A small network was shown many inputs. Here are its activations along a few directions, one row for each input.
In each table, some parts of the input vary, and every possible input appears once, in random order.
A made-up example of a description, with smaller parts first: values(3) and (point or ring(9) or (line(4) and ring(8))).
Shared parts are said once, and a part with two or three values counts as separate values.

Other details of the inputs shift rows strongly along two fixed directions, in all tables alike. That doesn't count.

A family of inputs:
x1: [-18  39  -7  -5 -29 -23  47 -74  -8  53  25  58 -44 -59]
x2: [-35   1  60  -2 -23 -75 -21 -13 -54  -2  70   8 -70  10]
x3: [ 21  22 -41  -3  45  65   9  32  57 -29 -76 -61  65  11]
x4: [-50 -64 -32   7 -45 -28 -71  69   1  30  -5  26 -19  63]
x5: [ 64  -8  86 -24 -10  10  55 -47 -31  -6  19  36 -31 -41]
x6: [-62  10 -45  -4 -11   8 -21   7  60  10   9 -16  41  31]
x7: [  5  43  26 -26 -39  44  80 -51 -22  41  40  51   1 -21]
x8: [  0   6  -9 -22  57  -5 -13  -9 100 -34 -15 -69  47   7]
x9: [ 101  -46 -123   16   91    1   14  -32   27  -15   12  -41   90  -56]
x10: [  8  72   7  28   9 -18  41 -56 -40  12 -15  21 -46 -75]
x11: [-42 -65 -15  -8 -68  14 -60  68  -8  -2   1  26  15  76]
x12: [ 43  29  47  16 -12  43  56 -28 -74  -2 -23  46 -28 -50]
x13: [ 34 -16   5 -42  43  29   6  10  82 -32 -28 -64  56  28]
x14: [ 49  12 -19  27  42  15  28 -11  13  13 -84   5 -19 -59]
x15: [-33 -54  83   8 -47 -73 -67  55 -92   4  69  26 -82  61]
x16: [-83  20 -22  33   0  -8 -83  80 -12 -40   3 -52  25  73]
Each input here is: point or (values(3) and ring(5)).

A family of inputs:
x17: [ -7   7 -23 -15  -2   1 -19  25   9  -6  -5 -35  12  26]
x18: [ 10  -1  15   3   8 -13  23 -22 -22   1  47   4  -2 -19]
x19: [ 15 -19  -6  -6  21  24  14   8  54  11 -26  -3  19  -3]
x20: [ 21 -15  38   4 -10 -11  29 -21 -49  10  45  33 -29 -22]
x21: [ 18  16 -44 -13  36  29  24  -8  46 -10 -48 -40  35 -18]
x22: [-22 -11 -14 -12   0   2  -3  18  22  -5   6 -33  12  22]
x23: [ 13 -38 -17  19   7   4 -23  27  -4 -17  -9 -11  17  15]
x24: [ 23  18  26   8   3 -24   5 -22 -43   2  26  16 -33 -30]
x25: [-15  15  33 -16 -27 -12   7 -27 -31   3  46  20 -10   6]
x26: [-21 -30  -9  30   3 -21 -52  40 -13 -27   4 -22   3  31]
x27: [  9  11  16  -5 -16  11  29  -4 -43   8  -6  16 -20 -12]
x28: [-46 -18   1  -4  -7 -16 -58  55   0   3  27 -21  16  72]
x29: [-27  13 -15   9 -46 -19   8 -35 -39  34  32  59 -28 -29]
x30: [-29 -11 -14  15  -5  -3 -27  34  10 -17 -26 -32  -1  28]
x31: [-15  -2 -23 -13 -11   1 -43  23  25 -23  -1 -24  28  35]
x32: [  0 -19 -17 -14 -14   1 -30  45   5  -4 -23 -23   3  36]
x33: [  1   8  15  21  -4  -7  10 -13 -57  -5  48  10  -5  -8]
x34: [ 43 -10 -38 -13  52  -1  13 -21  58  -7 -21 -36  43 -17]
x35: [ 39  26  11  -1  23  34  54 -31   4  20 -29  29   3 -47]
x36: [-15  12  37   2  -2 -18  -4  -2 -13  19  17  16 -26  10]
x37: [-21   4 -11  15   9  18 -14  24  14  -1   0 -16  28  23]
x38: [ 22  36  10  -2  12  16  41 -56  13 -10 -28  20  -7 -56]
x39: [ -8  29  13  -5 -14  10  16 -26 -30 -11  20  19   2 -12]
x40: [-29 -15  12  -7 -18 -24 -41  14  10 -16   3  -5  -7  35]
x41: [-18  12  30 -10 -25  -1  21 -29 -19  -2  46  20  -7  -8]
x42: [ -6  24  33 -17 -19 -12  32 -27 -48  21  44   9 -28  -2]
x43: [-47  -5  40   5 -37 -29 -13  20 -49   3  41   5 -48  27]
x44: [ -5 -17 -34  10  21  -7 -37  34  -2 -27   1 -32  33  28]
x45: [ -9 -16  31  -9 -34   1   8  -6 -15  -2  22  28 -12   3]
x46: [-31  29  41   4 -33 -15 -19  21 -71  18  64  24 -23  31]
x47: [ -2  29  33  -4 -26 -14   2 -24 -27  -4  16  27 -31 -14]
x48: [ 39  24  16 -11  -2  29  56 -53  -7   1 -21  37  -3 -56]
x49: [  0  -2  40  -9 -30  -1  39 -13 -43  19  28  25 -37 -11]
x50: [ 37 -17 -27 -28  26  19  24  -9  62   7 -56 -28  19 -10]
x51: [ 24 -14  -6 -14  25  17   7   3  49  17 -32  -3  18   4]
x52: [-21  -2 -22   5  -3  12  -9  22   5 -11  -7 -34  19  24]
x53: [ 42   8  17 -26   2  15  49 -56  22  11 -17  26  -1 -42]
x54: [ -2 -28 -21   4 -10  22 -21  19  36 -24 -36 -11  31  20]
x55: [-11  30  39  25  -6   3  22 -17 -30  15  13  28 -25 -20]
x56: [ 15   9 -35  -2  21  33  17 -26  64 -22 -38 -23  49 -20]
x57: [-37 -19  13   1 -20 -17 -31  16  14 -21   9  -2  -7  26]
x58: [ -7  22  45  -9 -18 -24  26 -27 -43  19  24  16 -50 -12]
x59: [ 21 -20  30  -4  -7 -19   4  -9 -49  10  37  22 -24  -1]
x60: [  1   3 -15  10   8  13   0 -14  48 -24 -42 -11  19 -15]
x61: [ 20 -37 -25  -1   8  -6 -46  42   5 -16  -9 -20  13  28]
x62: [ 20  30  15  -8  26  23  62 -46  28  24  10  11   9 -47]
x63: [ 50  29  13 -11  16  26  48 -31  14  27 -22  26  -2 -44]
x64: [ 57  31  -7  -7  33   5  43 -49   0   5   8  -1   9 -55]
x65: [-42 -16 -55   9 -30 -20 -29  21 -12  29   3   6 -14  17]
x66: [  6 -15  -9 -14 -20   6 -29  21  16 -15 -17   0  12  23]
x67: [  0 -37 -21   8  30 -17 -29  21  43 -22 -12 -33  12   7]
x68: [ 23  43  14   8  32  20  46 -39  12  13 -28  19  -9 -53]
x69: [ 16 -19 -80  17  20 -16  -3 -15  32  19 -20   6  17 -25]
x70: [-64  -7   3  14 -20  -9 -67  73 -41 -10  32 -10  11  75]
x71: [-39 -12  -6  -1 -23 -26 -64  62 -12 -15  -3 -31 -17  59]
x72: [ -6  28  19   4  -7  -5  22 -12 -36   1  -6   7 -31 -18]
x73: [ -7 -16  32  16 -27 -18 -20  22 -97  -5  48  31 -30  17]
x74: [ 18 -12 -23   0   7  28  19   6  28  -4 -47 -19  16  -5]
x75: [ 29  -7 -24   7  32  43  19   1  61   6 -57  -9  36 -17]
x76: [-28  -1   2   8  -4 -14 -56  51   7  -3  -4 -13  -5  44]
x77: [  4 -15 -23  16  28 -13 -31  22   8 -27 -22 -23  11   5]
x78: [-20  10 -34  16 -12  -7   5 -12  -5  48   9  40 -12 -20]
x79: [  9 -32 -21   0  33 -23 -38  16  37 -16 -17 -34  11  14]
x80: [ 11  -1 -15  -1  43  17  15  -8  85   4 -43 -20  19 -23]
The inputs of x29 and x78 match in every part but one. If x45 is changed in the same way as x29 into x78, which row does it become?
> x19
The inputs of x24 and x71 match in every part but one. If x61 is changed in the same way as x24 into x71, which row does it become?
> x32
Describe the family of inputs behind these rows.
> values(4) and (point or (values(3) and ring(5)))
Change only the values(4) part in x44. List by row number the other rows that result.
> x21, x39, x70
Change only the values(3) part in x57. List by row number the other rows that result.
> x41, x45
Change only the values(4) part in x27. List by row number the other rows that result.
> x35, x48, x73
Change only the ring(5) part in x42. List by row number the other rows that result.
> x17, x21, x22, x52

A family of inputs:
x81: [  3  17  31  -5  -3   9  16  -4  -7 -15 -16  -7 -15  -7]
x82: [ -3 -36  16   5  -3 -23 -51  46 -36 -44  28 -30   3  52]
x83: [-37  28  24  14 -10  -2 -11   6 -31   1  32  10  -6  16]
x84: [  2  -8 -79   6  33  10 -17  12  86 -17 -75 -47  37  -6]
x85: [-10  -1  -1  13 -16  11  -4  28 -29   7 -11   8 -11  12]
x86: [  1  -5  29  -8 -10 -16  21 -21 -16  25  23  27 -29 -11]
x87: [ 27  17 -52   6  38  19  24 -41  70  -5 -63  -5  27 -53]
x88: [ 33  33  38 -13   2  -9  59 -55 -22  40  12  37 -44 -55]
x89: [ 26  18  13  12  -2 -25  31 -51 -74   5  54  30 -30 -50]
x90: [ -4 -47   0  14  10 -41 -59  47 -30 -14  32 -20  -6  41]
x91: [-49 -33 -31   2 -31 -24 -55  35   0  -7  13 -10   9  52]
x92: [  1  42  21  -4 -32 -16  40 -51 -58  30  36  44 -45 -41]
x93: [ 31  36  30  12  -5  25  61 -47 -42  25  -3  56 -21 -58]
x94: [-15 -19  24  -8 -24   3 -24  20   2 -24  11  -4   2  33]
x95: [ 49 -15 -36 -12  49  20  29 -31 105   7 -58 -15  30 -45]
x96: [  7 -27 -57 -12  14  23 -30  47  56  -2 -59 -33  37  31]
x97: [ 27 -13 -37 -31  36  27  -9  16  99 -26 -78 -56  43   8]
x98: [-28  23   8  -9 -11  -5  -9  12 -12  11  26 -10  -1  25]
x99: [-14 -15  12  -3 -32   6   1  14 -40  17  21  28  -9  20]
x100: [-41 -21  21   7 -20  -6 -64  56 -11 -37  -4 -16   1  62]
x101: [-10 -10  20   6 -39   7   0  10 -46  14  31  39 -13  10]
x102: [-16  -2  22  12  -8 -21 -10  16 -24  12   7   6 -35   7]
x103: [-38   9 -17   8   7   2 -28  37  19  -9  -6 -37  16  35]
x104: [101  16 -18  -2  57  32  85 -70  15  12 -31   8  21 -93]
x105: [ -9  -6  -5   7  18 -19 -25  26 -25 -19  43 -26  19  25]
x106: [-51 -10   3   5 -24  -6 -46  37  -4  -6  40 -13  16  54]
x107: [  1   6  46 -19 -21   5  26 -23 -22  -3  19  17 -18  -3]
x108: [ 27  33  43  10   9  -3  53 -56 -23  27   5  48 -39 -62]
x109: [-30 -16 -20   7 -29 -16 -32  10  -1  -5  17   8   4  17]
x110: [ 18   7 -48 -21  49  33  28 -24 102   1 -46 -41  57 -17]
Describe the family of inputs behind these rows.
> values(5) and (point or ring(5))
Which other rows agree with x89 in the values(5) part? List them by row number.
> x84, x87, x91, x92, x109
Change only the values(5) part in x95. List by row number the other rows that result.
> x94, x101, x106, x109
Change only the ring(5) part in x97. List by row number the other rows that result.
> x81, x94, x100, x107
